A small network was shown many inputs. Here are its activations along a few directions, one row for each input.
Each table varies a few parts of the input and shows all the possible inputs, shuffled.
Descriptions start from the smaller parts, as in this example, which fits no table here: one of 8 places around a ring, together with either a single point or one of 11 places along a line or (one of 3 separate values, together with one of 6 places along a line).
Shared parts are said once, and a part with two or three values counts as separate values.
In the rows, 128 means zero.

Other details of the inputs vary at random and push rows far along two fixed directions, the same in every table; ignore that.

Rows:
row 1: [140 142 112 143 138 136 138 149 129 124 135 134 110 135 131 134 132]
row 2: [136 129 130 125 137 140 135 119 127 122 129 125 124 126 124 120 121]
row 3: [129 124 114 131 140 125 147 133 123 128 121 145 121 128 126 124 119]
row 4: [125 129 130 121 128 144 135 118 118 129 135 126 128 119 124 118 122]
row 5: [132 121 116 130 138 126 148 134 129 122 126 147 118 130 127 129 126]
row 6: [126 129 120 125 136 137 138 118 126 130 120 128 122 123 126 114 129]
row 7: [130 119 119 115 130 137 134 124 121 129 132 128 127 117 133 124 137]
row 8: [ 42 163 162 180 101  36  54  95 130  79 110 118 191 121 206 170 142]
row 9: [129 129 129 128 137 140 139 116 122 127 126 123 124 126 121 119 121]
row 10: [141 135 124 127 126 154 127 139 124 129 128 129 124 120 138 130 141]
row 11: [129 118 118 130 125 142 125 126 132 130 132 130 127 116 120 116 131]
row 12: [125 113 124 131 127 141 132 118 123 138 139 127 130 121 121 127 120]
row 13: [143 125 129 124 138 137 133 118 128 123 132 127 125 128 127 127 125]
row 14: [140 137 121 131 136 151 130 138 133 128 124 127 118 127 137 133 136]
row 15: [140 125 118 121 139 135 132 122 130 125 125 129 123 124 131 123 133]
row 16: [131 107 126 130 129 140 129 123 127 132 141 126 128 120 121 129 126]
row 17: [127 124 119 125 138 132 143 120 127 132 121 127 126 120 129 120 128]
row 18: [134 130 120 122 137 138 133 122 130 125 123 129 122 124 128 115 130]
row 19: [138 140 204  44  51  33  92 195 177 233 110  80 118 210  70 122 137]
row 20: [137 125 119 115 130 139 128 124 124 126 132 131 128 117 133 122 137]
row 21: [129 128 111 133 138 127 141 134 119 124 120 139 117 132 124 119 117]
row 22: [128 136 200  39  44  21  93 201 180 242 103  76 119 215  75 118 147]
row 23: [ 62 159 159 207 100  63  46 110 140  72 112 124 182 116 202 180 149]
row 24: [138 127 113 130 135 125 143 134 133 118 127 144 117 132 127 129 125]
row 25: [143 136 132 126 127 155 128 136 122 126 133 125 125 120 131 138 130]
row 26: [140 127 121 131 138 130 143 131 130 115 132 142 126 138 119 134 121]
row 27: [130 123 129 127 138 135 144 116 123 131 128 124 127 124 125 123 120]
row 28: [139 142 118 141 143 141 137 146 126 120 138 132 118 139 121 142 128]
row 29: [133 118 120 122 140 133 139 123 128 128 124 128 123 122 131 124 133]
row 30: [133 118 129 118 131 139 135 121 119 128 139 125 128 120 130 128 128]
row 31: [133 130 131 119 130 144 130 121 121 125 137 128 128 119 126 120 124]
row 32: [131 118 127 131 127 144 124 123 129 129 138 128 126 118 116 123 121]
row 33: [137 112 116 130 127 139 125 128 134 130 135 129 128 116 123 122 134]
row 34: [134 122 125 131 141 130 147 131 126 120 131 145 126 137 120 133 121]
row 35: [137 129 120 132 138 133 141 132 123 115 129 137 125 140 118 126 116]
row 36: [131 128 120 134 141 133 141 131 116 121 125 136 126 138 118 123 113]
row 37: [130 129 121 116 129 142 128 124 123 126 131 131 127 117 130 115 133]
row 38: [134 130 111 131 134 127 140 135 127 117 124 139 116 134 125 122 120]
row 39: [124 119 126 132 125 145 127 118 123 135 136 128 126 120 115 123 120]
row 40: [128 124 128 120 129 140 140 118 118 132 137 124 130 118 127 123 122]
row 41: [122 129 120 119 128 142 133 121 119 131 128 129 127 116 128 113 132]
row 42: [142 125 129 139 124 153 123 137 129 129 132 125 123 117 119 140 131]
row 43: [143 136 129 131 137 153 131 136 129 124 129 122 121 128 130 139 127]
row 44: [123 113 114 130 125 138 133 122 126 139 132 127 130 117 123 121 129]
row 45: [131 124 123 133 144 130 147 131 119 125 126 143 130 136 119 128 114]
row 46: [141 125 129 117 130 141 130 121 122 125 138 128 128 119 128 126 127]
row 47: [ 38 157 157 198  98  44  44  92 135  77 110 122 188 120 198 168 140]
row 48: [135 118 132 125 140 135 140 119 126 126 131 126 125 126 127 128 126]
Each input here is: one of 2 separate values, together with one of 4 places along a line, together with either a single point or one of 5 places around a ring.
Changing only the choice among 2 separate values turns row 1 into row 28. The same change can be made to row 20. Which row results?
> row 46
Changing only the choice among 2 separate values turns row 3 into row 45. The same change can be made to row 41. Which row results?
> row 4
Change only the place on the line of 4 in row 48. List by row number the other rows that result.
> row 16, row 30, row 34
Change only the place on the ring of 5 in row 21. List by row number the other rows that result.
> row 3, row 5, row 24, row 38
Start at row 39 and move only the place on the ring of 5, one step at a time. The first step leads to row 32. Which rows follow, in order?
> row 19, row 16, row 12
Start at row 23 and move only the place on the line of 4, one step at a time. The first step leads to row 10. Which rows follow, in order?
> row 14, row 1

Rows:
row 49: [130 120 135 104 107 119 120 138 131 151 129 125 129 130 117 117 137]
row 50: [118 116 130 114 116 123 136 125 128 157 122 121 128 132 108 106 120]
row 51: [136 125  88 182 172 193 148 103 100  67 145 158 133  89 145 140 116]
row 52: [141 125 136 110 133 114 143 138 128 135 123 128 122 148 115 128 117]
row 53: [140 130 138 120 130 125 142 141 129 136 130 134 121 144 109 132 115]
row 54: [127 129 144 110 113 120 108 119 135 138 131 113 133 129 125 123 131]
row 55: [127 131 144 105 113 119 117 132 127 142 133 117 132 129 125 120 134]
row 56: [131 117 136 108 107 121 114 129 141 148 128 119 131 129 116 117 133]
row 57: [130 118  86 164 182 180 157  89 101  65 135 160 132  89 159 130 122]
row 58: [139 121 127 123 128 124 144 143 134 140 135 137 113 146 106 128 118]
row 59: [128 135 141 107 113 125 127 139 128 146 132 115 127 133 128 129 133]
row 60: [132 121  75 184 172 187 143 106 106  69 139 155 123  85 153 132 123]
row 61: [132 116 141 118 113 126 117 135 143 149 126 114 127 128 116 127 137]
row 62: [128 126 132 109 107 121 127 144 131 153 128 122 125 133 122 129 138]
row 63: [ 24 176 195 213  89   9  12  80 145  55 107 102 212 125 228 197 149]
row 64: [136 143 134 112 127 122 136 139 134 137 114 128 116 142 126 121 130]
row 65: [138 128  85 179 171 193 145 101 102  67 136 153 126  86 156 134 119]
row 66: [143 117 123 115 132 114 147 139 132 140 127 132 116 146 110 123 120]
row 67: [140 128 121 128 128 136 136 151 132 138 133 133 114 145 107 127 125]
row 68: [138 126 120 107 134 114 146 141 135 143 121 131 118 146 115 118 131]
row 69: [132 123 137 117 116 123 118 141 137 155 125 118 125 132 122 133 138]
row 70: [136 137 121 116 127 118 139 144 137 142 118 130 113 139 120 117 132]
row 71: [132 134 144 118 119 126 118 133 133 147 129 112 129 134 131 133 135]
row 72: [115 127 138 110 120 121 130 119 122 151 124 115 127 133 112 112 119]
Changing only one part turns row 67 into row 51. The same change can be made to row 50. Which row results?
> row 72
What is each input in this table made of?
> one of 2 separate values, together with either a single point or one of 5 places around a ring or one of 6 places around a ring
Change only the place on the ring of 5 in row 63. List by row number the other rows that result.
> row 54, row 55, row 59, row 71
Change only the place on the ring of 6 in row 52. List by row number the other rows that result.
> row 51, row 53, row 57, row 64, row 65

Rows:
row 73: [131 127 129 142 157 143 146 104 110 102 139 134 133 129 126 132 102]
row 74: [195 141 134  49 107 162 157 204 149 215 120 105  72 167  70 102 148]
row 75: [132 131  89 150 141 144 132 138 128 109 127 143 119 114 145 130 144]
row 76: [145 147 120 133 152 164 138 122 116 100 129 130 123 108 157 139 138]
row 77: [135 110 104 169 137 148 126 134 134 109 143 144 123 115 123 141 126]
row 78: [121  99 102 160 144 128 146 120 126 114 136 154 130 123 120 132 113]
row 79: [123 116  87 142 148 127 149 123 119 106 121 158 124 116 143 117 128]
row 80: [145 130 133 148 144 167 128 121 116  99 146 131 134 116 133 150 122]
row 81: [118 132 105 132 155 124 158 107 110 103 116 151 128 123 139 109 115]
row 82: [150  87 153  37  79 154 134 142 137 232 148  85 108 126  54  83 133]
row 83: [117 112 116 153 152 129 154 105 113 108 130 146 133 128 119 123  97]
row 84: [ 61 179 195 199  75  30  18 133 155  88 113 109 186 151 190 201 143]
row 85: [ 86 139 208  51  39  29  52 137 167 212  98  62 154 156 124 113 163]
row 86: [132 143 118 125 161 142 155 102 112  96 125 140 124 120 148 120 119]
What is each input in this table made of?
> one of 2 separate values, together with either a single point or one of 6 places around a ring
Changing only the choice among 2 separate values turns row 86 into row 73. The same change can be made to row 75. Which row results?
> row 77
Change only the choice among 2 separate values in row 83. List by row number the other rows that result.
> row 81
